These are the activations of a small neural network, seen along a few directions. Each row is one input.
Each table varies a few parts of the input and shows all the possible inputs, shuffled.
Descriptions start from the smaller parts, as in this example, which fits no table here: one of 8 places around a ring, together with either a single point or (one of 2 separate values, together with one of 4 places along a line) or one of 11 places along a line.
Shared parts are said once, and a part with two or three values counts as separate values.

Table:
row 1: 2.29, 1.05, -0.54, -0.45, 1.31, -0.81, -0.13, -1.26, -1.61, 0.23, -1.27, 2.14, -3.17, 2.58
row 2: -1.32, 1.77, 0.58, -0.62, -1.41, 3.10, -0.44, 0.30, 1.59, 1.04, -2.19, -2.46, 0.14, -2.16
row 3: 2.42, -1.67, -0.51, 1.07, 0.73, -2.97, 0.76, 1.20, 0.46, -0.16, 0.05, -0.90, -2.12, 2.47
row 4: -1.87, 0.27, -0.69, 0.54, 0.92, 2.86, 0.42, 1.26, 2.69, 2.47, -1.28, -2.85, -0.44, -1.61
row 5: 0.09, -1.26, 0.39, -0.42, 0.34, -1.05, -0.26, 2.28, 2.43, 0.85, -0.48, -1.93, 0.44, 1.41
row 6: 1.80, -0.33, -1.74, 0.46, 2.49, -1.79, 2.24, -1.13, 0.41, 0.37, -1.14, 1.03, -1.22, 2.49
row 7: -1.92, 0.44, -0.22, 3.32, 0.14, 0.10, 1.52, -3.09, -5.80, -2.84, 4.73, 6.09, 5.40, -2.31
row 8: 2.60, -1.12, 0.33, -0.64, -1.42, -1.63, -0.83, 0.11, -1.00, -0.21, -0.38, -0.19, -3.02, 2.33
row 9: 0.10, -0.26, 1.04, -1.84, -1.71, 0.19, -2.12, 1.12, 0.94, 0.65, -0.81, -1.34, -0.77, 1.19
row 10: -2.03, -0.56, 0.54, -0.82, 0.82, 0.13, 0.42, 2.08, 2.38, 0.87, -0.32, -4.11, 0.31, -1.50
row 11: -0.58, 0.58, -0.09, 1.40, -0.90, 0.52, -0.24, -3.86, -4.19, -3.15, 3.97, 7.60, 4.62, -3.54
row 12: -1.57, 1.09, 0.92, -2.01, -1.30, 1.36, -1.34, 0.99, 1.69, -0.12, -0.87, -3.07, -0.17, -1.33
Q: Describe the family of inputs behind these rows.
A: one of 2 separate values, together with either a single point or one of 5 places along a line
Q: The inputs of row 1 and row 6 match in every part but the choice among 2 separate values. If row 9 is changed in the same way as row 1 into row 6, which row does it become?
A: row 5
Q: Change only the choice among 2 separate values in row 10. List by row number the other rows that result.
A: row 12

Table:
row 13: 0.99, -3.41, 3.82, -4.79, -3.53, -2.16, -3.17, 4.30, 4.20, 3.37, -0.73, -5.99, -0.76, 3.24
row 14: -0.45, 1.70, -0.19, -3.06, -1.18, 1.10, -1.93, 3.80, 3.72, 0.95, -2.67, -5.66, -4.56, 2.17
row 15: -0.84, -2.16, -1.72, 3.99, 2.69, -0.58, 2.84, 0.98, -1.14, -0.75, 5.97, 1.09, 3.12, -1.75
row 16: -1.90, 2.21, 1.34, 1.49, 0.07, 3.21, -0.69, -1.68, -4.43, -3.50, 0.98, 2.92, 4.55, -1.38
row 17: -2.42, 1.92, -0.07, 3.53, 1.67, -0.68, 3.69, -0.72, -3.03, -0.91, 3.67, 1.57, 3.12, -0.76
row 18: -0.82, 1.27, -1.38, -1.38, 0.23, 3.42, 0.56, 0.46, 4.87, 0.92, -3.91, -6.81, -3.47, 0.74
row 19: 0.44, 0.47, 1.22, 1.84, -2.54, -0.98, -2.03, -2.91, -2.43, -2.05, 0.38, 5.88, 1.92, -7.20
row 20: -0.58, 2.60, 0.95, -0.79, -1.86, 3.14, -1.82, -3.07, -6.15, -0.90, 2.53, 4.45, 0.87, -1.37
row 21: -0.79, -0.99, -1.34, -3.97, -3.52, -0.80, -0.90, 1.55, 6.13, 2.05, -2.84, -6.67, -2.95, 1.42
row 22: 7.26, -1.25, -2.87, 2.28, 1.46, -3.78, 0.57, -1.22, -3.98, 1.39, 0.14, 5.88, -4.44, 9.03
row 23: -3.40, 1.23, -1.26, 1.83, 2.29, -2.41, 2.44, -1.10, -0.66, -0.44, 4.96, 3.22, 3.87, -1.70
row 24: 0.00, -1.21, -0.18, -3.96, 0.13, 0.86, 1.24, -0.35, 5.81, 2.45, -2.91, -7.22, -2.31, -0.76
row 25: -2.44, 0.71, -0.84, -0.31, 0.91, 0.90, -2.35, -1.85, -1.80, -2.20, 1.02, 5.44, 6.38, -2.88
row 26: -0.50, 0.50, 0.57, -0.82, 3.96, 0.96, 2.32, 1.14, 3.77, 2.75, -5.61, -4.01, -2.11, -0.03
row 27: 1.12, 1.40, 1.20, 2.06, -2.80, 2.49, -0.99, -1.95, -6.06, -1.87, 1.41, 4.51, -0.95, -4.85
row 28: -0.29, -0.35, 0.53, -2.59, -5.49, 2.06, -4.13, 5.72, 3.69, 2.33, -1.32, -4.13, -3.78, 5.38
row 29: -0.97, 0.77, 1.32, -1.25, -0.66, -0.26, -2.31, -3.49, -1.48, -3.51, 1.09, 5.13, 4.60, -4.28
row 30: -0.32, -1.85, -0.73, 6.33, 2.32, 0.63, 2.86, 0.79, -3.14, -1.61, 3.95, -0.33, 2.51, -1.12
row 31: 6.16, -2.37, -1.21, 1.44, 3.52, -6.23, 1.39, -1.45, -3.17, -1.07, -0.95, 5.71, -4.38, 7.12
row 32: -0.26, -1.19, 0.85, -1.89, 2.32, -0.90, 2.39, 1.06, 5.28, 2.61, -5.17, -4.96, -1.25, -1.05
Q: The inputs of row 23 and row 17 match in every part but one. If row 25 is changed in the same way as row 23 into row 17, which row does it become?
A: row 16
Q: Describe the family of inputs behind these rows.
A: one of 2 separate values, together with either a single point or one of 4 places along a line or one of 5 places along a line
Q: Change only the choice among 2 separate values in row 13. List by row number the other rows that result.
A: row 28
